Each row below holds a small network's activations on one input, seen along a few directions.
In each table, some parts of the input vary, and every possible input appears once, in random order.
A made-up example of a description, with smaller parts first: one of 3 separate values, together with either a single point or one of 11 places along a line or (one of 6 places along a line, together with one of 8 places around a ring).
Shared parts are said once, and a part with two or three values counts as separate values.

Other details of the inputs shift rows strongly along two fixed directions, in all tables alike. That doesn't count.

Table:
r1: [ 29  -7   6 -40 -63   3  45 -55  16  39 -10 -37   2  11  48]
r2: [ 27 -13  16 -23 -60   2  51 -17   9  54  23 -15   6  -2  37]
r3: [ 28 -11  38  26   7  19 -26  94 -29  13  58   8   4  19 -25]
r4: [-25  20 -36  10  16 -28  -2 -28  36 -53  -3   9 -13 -15  -8]
r5: [-39  11 -26  13  47   0 -48 -19 -18 -38 -33  14 -12 -23 -23]
r6: [-39  12 -29  15  47 -19 -39 -10   4 -38 -23  35   1 -33 -21]
r7: [ 33  -7  22 -13 -29  24  33  43  -2  21  46 -29 -14  52   1]
r8: [ 55  -1  45  65  20 -30  -7 121  27 -60  40 -24  24  59 -32]
r9: [  2 -12   6 -20 -23  20 -20 -44 -34  40 -24  -9   2 -34  32]
r10: [-38  24 -51 -16  21 -10  -1 -13  24 -45  27  24 -31 -10 -22]
r11: [ 38 -10  56  66  42   7 -32 117 -19 -33  13 -21  21  55 -43]
r12: [ 24  -7  16 -20 -52  20  47 -25   3  44  12 -37  -7  19  31]
r13: [ -5  -8  -2 -28 -15   8  25 -49  -8  40 -38  -3  10  -5  20]
r14: [-26  23 -32   9  16 -10   0 -38  29 -56 -14 -15 -26   5 -14]
r15: [ 40 -17  52  48  14  -2 -46  94 -28   2  20  -3  28   1 -12]
r16: [-42  14 -33  11  54 -22 -33  -7   5 -37 -28  45   3 -28 -26]
r17: [ 27 -20  28 -23 -40  48   6  14 -42  67  33 -11  -8  12  15]
r18: [-43  28 -44   3  30   0  -5 -29  21 -65   7   1 -42   4 -28]
r19: [ -2 -16   0 -26 -20   0 -10 -30 -21  55 -19  21  17 -43  31]
r20: [ -2  -8  -2 -23 -26 -14  28 -42  12  36 -27  11  23 -21  32]
r21: [ 36 -12  22 -21 -51   7  43  18   7  43  44  -9   3  12  22]
r22: [-41  19 -28  16  43 -14 -13 -32  16 -53 -41   5  -7  -2 -24]
r23: [-20  -1 -13 -13  10 -16   7 -28   7  11 -26  28  16 -22   5]
r24: [-18  -1 -12 -15  11   7  -2 -35 -13  11 -36  11   1 -11   3]
Description of these inputs: one of 2 separate values, together with either a single point or one of 5 places along a line or one of 6 places along a line.
Question: The inputs of r15 and r9 match in every part but the choice among 2 separate values. If r21 is changed in the same way as r15 into r9, which row does it become?
Answer: r18
Question: Which other rows does r4 become when the choice among 2 separate values takes its other values? List them by row number.
Answer: r14

Table:
r25: [-35  12 -40 -25  -2 -12   2 -79  13  -7 -33   7 -12 -42  21]
r26: [-25  18 -10  37  40  -8 -27   7  11 -62  -4   5 -10  18 -36]
r27: [  6 -14   9 -27 -30  22  29 -15 -17  57   4   0   1  -5  21]
r28: [-16   7 -10  17  36   1 -34  24 -11 -32   4  14  -7  -3 -27]
r29: [ 11  -9  10  -3  -2   9 -18   1 -18  10 -14  -7   4  -1   6]
r30: [-19   3 -24 -29 -25  -7  18 -75   8  22 -29   0  -5 -47  34]
r31: [ 40 -20  46  11 -12  15   1  51 -24  33   3 -20  22  27   3]
r32: [ -2  -6   9  -2   3   9   6   2 -13  18 -15  -2   5   4  -1]
r33: [-39  17 -50 -36 -11   5  14 -82   9  -4  -7   7 -33 -30  11]
r34: [ -3  -5   4  -7   0  12   4   9 -14  21   4   7  -1  -1  -2]
r35: [ 45 -17  42   8 -15  14  -8  48 -22  23   7 -28  14  26   8]
r36: [-44  18 -39  10  30 -15 -19 -29  13 -39  -8  26 -14 -34 -15]
r37: [ 33 -11  28   5 -28   0  17  34  -3  27  23 -14   9  -1  16]
r38: [ 20  -9  11 -23 -43  10  38 -25   3  36   0 -23  -1   9  28]
r39: [ 37 -18  39  12 -16  -1  14  57  -7  31  23  -1  24  13   4]
r40: [ 42 -13  35  10 -23   1  11  52  -3  21  30 -17  12  16  10]
r41: [ 40 -19  46  14 -13  -4   9  48  -8  33   2  -7  34  19   8]
r42: [-18  14 -24   2  10  -1   0 -10  12 -29  14   2 -22   1 -12]
r43: [-14   3   0  12  24   9  -1   9  -6 -11 -13  -1  -2   7 -17]
r44: [ -60   25  -76  -47   -5  -11   10 -115   25  -14  -21   27  -34  -49
   14]
r45: [ 41 -11  31   2 -10  -3  23  56   9   4  13 -21  16  45   0]
r46: [ 17   0  24  36  12   4 -15  57   1 -25  33  -9   4  32 -27]
r47: [ 36 -17  44  20 -20   2  17  47  -5  28   7 -18  26  18   9]
r48: [ 20 -11  11 -25 -45   7  19 -19  -5  47  14 -10   5  -9  34]
r49: [ 37 -13  35   7 -26   4  11  27  -5  25   8 -26  17  20  16]
r50: [  2  -5  -6 -22 -15  11 -12 -21 -16  20   1  -1  -7 -16  17]
r51: [-17  17 -19  22  30 -13  -7   5  22 -55  -6  -2 -10  14 -26]
r52: [-23   0 -27 -43 -18  13   7 -64 -12  37 -14  14 -13 -34  24]
r53: [-37  20 -28  37  71 -10 -66  30  -4 -83  -1  23 -22  -8 -51]
r54: [-15   4 -30 -44 -24  -5  27 -71  19  16 -20   0  -9 -15  27]
r55: [ -37   28  -21   58   72  -15  -50   25   18 -102   -5    9  -15   17
  -59]
r56: [-22  -2 -21 -39 -15  10   9 -70 -11  34 -33   5  -7 -29  25]
r57: [ 40 -14  43  15 -29  17  13  46  -9  28  36 -16  13  40   2]
r58: [-19  11  -4  43  53 -22 -27  38  11 -59 -11  13   6   4 -39]
r59: [ 26  -8   8 -30 -29   0  33  12   9  27  19  -5   4  18  18]
r60: [  7  -8  12   1   1 -10  -8  -2  -4  16 -16  14  25  -6   7]
r61: [  3  -5   3  -2   1  -8  -3   5  -1  14   3  19  12 -13   4]
r62: [-18   6 -28 -38 -29   9  29 -80   5  19 -19 -10 -19 -18  25]
r63: [-11   5  -5  22  36 -17 -33  25   1 -30   4  31  12  -7 -23]
r64: [-27  27 -28  39  66 -21 -33  44  27 -95  17  15 -20  20 -56]
Question: The inputs of r31 and r28 match in every part but one. If r60 is changed in the same way as r31 into r28, which row does it become?
Answer: r63
Question: The inputs of r37 and r30 match in every part but one. If r57 is changed in the same way as r37 into r30, which row does it become?
Answer: r26
Question: What is each input in this table made of?
Answer: one of 2 separate values, together with either one of 5 places along a line or one of 6 places along a line or one of 9 places along a line
Question: Which other rows does r45 become when the place on the line of 5 takes its other values? List them by row number.
Answer: r38, r51, r54, r62

Table:
r65: [ 22  -9  16   9  -4  -8 -11  30  -6  11  11   5  15  -2   1]
r66: [ 71 -31  58 -15 -63  28  33  43 -23  75  31 -43  15  34  34]
r67: [ 37 -29  45 -16 -39  20  24  13 -28  77 -11 -14  28   7  32]
r68: [ -3  15   3  53  56 -28 -32  60  18 -80  -7  -4   7  19 -41]
r69: [ 50 -18  50  20  -8  -5  14  89   2  19  29  -6  32  41  -4]
r70: [-17   5 -21 -27 -21   9  30 -52   8  16  -3  -5 -21  -9  13]
r71: [-12  11 -18   7   1  -8  -2  -5  13 -25  19   8 -13 -12  -6]
r72: [-18   4 -14   1  24  -8 -10 -12  -1 -12 -29  14   2 -10 -10]
r73: [-11   5 -26 -32 -23  -6  11 -44  12   7   7   8 -12 -23  22]
r74: [-10  19  -6  55  47 -10 -27  52  17 -82  21 -13 -20  27 -47]
r75: [-21   7 -26 -22 -13   0  20 -39  11   8   9  17 -14 -18   8]
r76: [-18   4 -15  -4   4  14 -20 -22 -13  -8  -2  -6 -21 -11  -1]
r77: [ 25  -7  27  19  11   8  -2  46  -9  -4   2 -13  10  38 -16]
r78: [ 15 -11  28  -1  -9  22   4  12 -20  30  -6 -11   8  19   4]
r79: [-10   1 -21 -25 -17 -17   6 -42  15  12  -9  15   4 -29  25]
r80: [-12   6 -12   3  -2 -16   6 -35  14  -9 -25  -2   4 -23  10]
r81: [-16   3 -14 -15  -7   9 -16 -25 -13   9  10  10 -11 -28   7]
r82: [ 42 -21  50  10 -18  22   6  76 -28  42  42 -10  14  30  -4]
r83: [-22   3 -10   4  24  -1 -21   1 -10  -2  -5  26   2 -19 -12]
r84: [-13   8 -20 -24  -7   5  18 -31  10   0  -1  -4 -17   1   5]
r85: [ -6  15   1  61  51 -27 -33  65  19 -73  17  13   4  10 -44]
r86: [ -8  -1 -14 -17  -5  -6  -3 -45  -3  11 -33   3   4 -29  19]
r87: [ 77 -29  67  -6 -60  13  39  44  -7  62  18 -46  32  46  35]
r88: [-11   8 -12  11  29  -1 -17  29  -3 -28  18  18 -11   6 -28]
r89: [ 13 -11  21   6  -8   2 -16  21 -16  26   9   5  14 -12   7]
r90: [-12   3 -26 -27 -14   0  -4 -40  -4   9   6  14 -13 -28  14]
r91: [-24   2 -20 -28  -9  23   4 -47 -16  23  -9   2 -20 -16  11]
r92: [-16   3  -8   2   9   8 -23 -28 -10  -8 -20  -3  -7  -9   0]
r93: [-16   1 -18 -23 -18  -9  21 -44  12  25  -8  21   5 -28  19]
r94: [ -5   9  -2  26  32  -4 -28  15   1 -45  -9  -5  -5  14 -24]
r95: [-15   7 -19 -10   9  11   0 -15  -5  -6  -1   2 -19   4  -8]
r96: [ -7  16   2  54  42 -14 -25  36  17 -72   2 -11  -5  25 -40]
r97: [-13  -4 -19 -31 -10  -4   5 -40  -3  30 -13  26   5 -29  16]
r98: [-15   5 -19 -23  -5  -3  15 -45  13   0 -20   0  -3   1   9]
r99: [-19   8  -8  16  25 -15   3  -5  13 -27 -21   6   3  -3 -14]
r100: [-12   4 -10  -4  15 -15   6 -11  12 -13 -24   6   8  -1  -1]
r101: [-12  13  -1  37  35  -6  -8  23  15 -51  -2  -3  -3  26 -34]
r102: [-17  -2  -9 -12  -3   3 -12 -45 -12  17 -34   4   3 -34  17]
r103: [ 55 -14  44   6 -32  13  22  58  -2  20  33 -39   8  43  10]
r104: [-15   4 -25 -39 -20  -1  22 -42  10  17   6  15 -11 -16  17]
Question: What is each input in this table made of?
Answer: one of 2 separate values, together with one of 4 places along a line, together with one of 5 places around a ring
Question: The inputs of r101 and r98 match in every part but the place on the line of 4. If r70 is changed in the same way as r101 into r98, which row does it become?
Answer: r84
Question: Which other rows does r72 become when the place on the line of 4 takes its other values? List them by row number.
Answer: r67, r99, r100
Question: Which other rows does r80 become when the choice among 2 separate values takes its other values? List them by row number.
Answer: r99
Question: A walk changes only the place on the line of 4. It starts at r74 and steps to r103. List the rest of the walk in order.
Answer: r66, r76

Table:
r105: [ 34 -14  26  -7 -25 -25  18  32  16  27   5   6  38  -4  24]
r106: [-18  12 -12  18  62 -21  -7  30  21 -60 -33   9   9  36 -38]
r107: [ 19 -19  21 -40 -26  24  57   3 -19  76 -11  -3  11  23  18]
r108: [ 63 -20  60  21 -16  28 -30  91 -38  19  51 -29   8  44  -8]
r109: [ 32 -25  31 -16 -17  18 -16  35 -39  57   8  11  26   8  13]
r110: [ -10   25  -12   46   68  -14  -28   51   25 -111   -2  -22  -20   58
  -57]
r111: [-20  -5  -2   5   6  -3 -18 -52 -15  19 -56   8  17 -42  16]
r112: [-42  14 -63 -46   4 -30  -7 -66  22  -5  -2  59  -5 -55  12]
r113: [ -1  -4   7  -4   0  -9  36 -32  13  15 -51  -8  23  13   7]
r114: [ -27   11  -55  -78  -30   14   23 -107   10   17  -10    5  -35  -12
   28]
r115: [ 26 -31  26 -44 -50  14   8 -35 -32  92 -34  -3  32 -23  52]
r116: [-22   9 -13  29  21 -43  -5 -17  31 -38 -27  24  20 -37  -4]
r117: [ 56 -26  48  -9 -52  24  -7  14 -30  51   7 -43  13  13  37]
r118: [-22  20 -20  21  20  -9   7 -39  25 -54 -34 -28 -17  15 -13]
r119: [-35  24 -37 -10  30  17   2 -19   3 -43   1  -9 -44  14 -26]
r120: [-20  12 -10  37  18   1 -44 -37  -5 -40 -29 -19 -16 -28  -6]
r121: [ 60 -13  49  34 -20   8   7 114  -2   5  76 -30   0  34  -8]
r122: [ 25 -17  67  55  -3  22  38  99 -11  40  52   8  24  48 -33]
r123: [-56  25 -24  31  14  18  11 -27  14 -28  32  14 -36  -6 -34]
r124: [-20   2 -24 -23   0 -12  11 -14   4  19   7  34  -4 -41   6]
r125: [  9 -14  10 -36 -45  42   1 -37 -43  64  11 -19 -19 -24  35]
r126: [-34 -14 -26 -62 -27  26   4 -88 -41  79 -35  25  -6 -62  41]
r127: [ 61 -14  53  35 -49 -14  22  44  17  14  27 -41  25  13  29]
r128: [-23  21 -44   1   8 -33 -19 -34  38 -59   5   4 -17 -28   5]
r129: [-15  23 -37  16  28 -29 -35  24  25 -75  44  19 -24  -6 -30]
r130: [-21  17 -20  26  81 -13 -28  67  11 -81  -1  29  -4  48 -66]
Question: The inputs of r130 and r114 match in every part but one. If r105 is changed in the same way as r130 into r114, which row does it become?
Answer: r128
Question: What is each input in this table made of?
Answer: one of 2 separate values, together with either a single point or (one of 3 separate values, together with one of 4 places along a line)
Question: Which other rows does r115 become when the choice among 2 separate values takes its other values? List them by row number.
Answer: r117
